A small network was shown many inputs. Here are its activations along a few directions, one row for each input.
In each table, some parts of the input vary, and every possible input appears once, in random order.
Descriptions start from the smaller parts, as in this example, which fits no table here: line(6) and (point or ring(9) or (values(2) and ring(8))).
Shared parts are said once, and a part with two or three values counts as separate values.
In the rows, 128 means zero.

Other details of the inputs vary at random and push rows far along three fixed directions, the same in every table; ignore that.

A family of inputs:
row 1: [ 85 152 153  80 141 148 111 162 213  98 190  90 119 174]
row 2: [134 164 139 132  97  79 125 105 133 121 149 144 123 107]
row 3: [122 123 106  98 128 116 121 147  21 127  79 126 215 148]
row 4: [144 177 134 110  64  48 134 106  55 122 129 145 182 133]
row 5: [144 124 171 192 161 123 120  97 171 161 113 165  52  97]
row 6: [123 156 154 143 115  95 125 111 184 122 161 143  87 111]
row 7: [131 157  86  76  86  98 136 129  77 102 143 119 187 140]
row 8: [124 101 102 118 135 164 135 144  88 134  91 114 155 123]
row 9: [123 105 110 118 142 169 127 135 109 138 101 106 144 125]
row 10: [102 139 115  82 111 140 132 148 164  90 188  83 152 184]
row 11: [139 159 163 147 124  93 119 103 166 135 152 152  87 125]
row 12: [114 117 150 132 182 169 104 138 190 136 134 122  75 125]
row 13: [ 90 166 109  52  93  97 126 165  97  81 164  97 216 173]
row 14: [ 97 137 105  80 121 139 128 160 177  78 198  96 146 186]
row 15: [151  77 133 152 185 166 121 147  88 195  60 141 130 108]
row 16: [137  79 112 152 162 183 131 127  89 162  55 123 121  96]
row 17: [149  74 100 156 174 178 125 120  82 153  71 126 114 107]
row 18: [119 111 131 121 163 153 110 143  83 142  90 121 161 143]
row 19: [ 83 114 112  73 152 191 126 184 182  93 165  80 156 181]
row 20: [140 175 132 123  58  44 140 112  55 118 130 152 187 130]
row 21: [130 150 169 159 142 112 115 107 189 138 155 148  75 125]
row 22: [156 131 126 171 110 111 145  89 126 149 109 155  88  78]
row 23: [148 138 145 172 116  94 129 101 126 145 111 163  92  79]
row 24: [141 133 133 156 113 123 141 108 174 129 144 146  86 100]
row 25: [122 108 123 123 166 175 120 137 186 121 152 104  86 153]
row 26: [111  98 140 130 166 171 117 152 140 134 104 121 123 122]
row 27: [ 89 102 111  79 153 188 127 180 177  87 171  77 151 194]
row 28: [127 146 165 153 118 114 123 108 170 140 140 133  87 104]
row 29: [174 162 112 156  42  39 164  79  79 113 142 164 139  95]
row 30: [146 139 127 147  81  94 154  99 118 125 139 129 119 119]
row 31: [114 148 137 115 101 104 129 136 125 116 140 127 146 128]
row 32: [144 143 147 149  98 114 145 101 173 128 161 120  78 128]
row 33: [153 123 124 167 115 113 144  96 132 135 127 143  88 104]
row 34: [129 143 132 135 119 128 132 108 187 126 162 128  89 117]
row 35: [119 102 115 119 169 148 107 150  81 134  90 138 161 141]
row 36: [143  69 111 160 155 176 135 126  82 154  67 124 118 111]
row 37: [138 159 128 116  78 100 145 108 134 122 150 121 127 123]
row 38: [137  81 129 158 190 164 109 136  87 156  60 152 127 112]
row 39: [130 116  64  89 113 128 134 146  23 115  88 124 213 128]
row 40: [103 130 132 107 148 141 114 156 173 104 154 122 129 142]
row 41: [138 154 161 149  95  80 137 108 129 129 137 155 126 122]
row 42: [133  94 130 128 194 165 111 160 142 169 110 135 121 134]
Each input here is: values(2) and (point or (line(4) and line(5))).
The inputs of row 4 and row 11 match in every part but the values(2) part. If row 13 is changed in the same way as row 4 into row 11, which row does it become? -> row 6
The inputs of row 30 and row 33 match in every part but the values(2) part. If row 19 is changed in the same way as row 30 into row 33, which row does it become? -> row 24
Change only the line(4) part in row 8. List by row number the other rows that result. -> row 20, row 31, row 36
Change only the values(2) part in row 12. List by row number the other rows that result. -> row 1
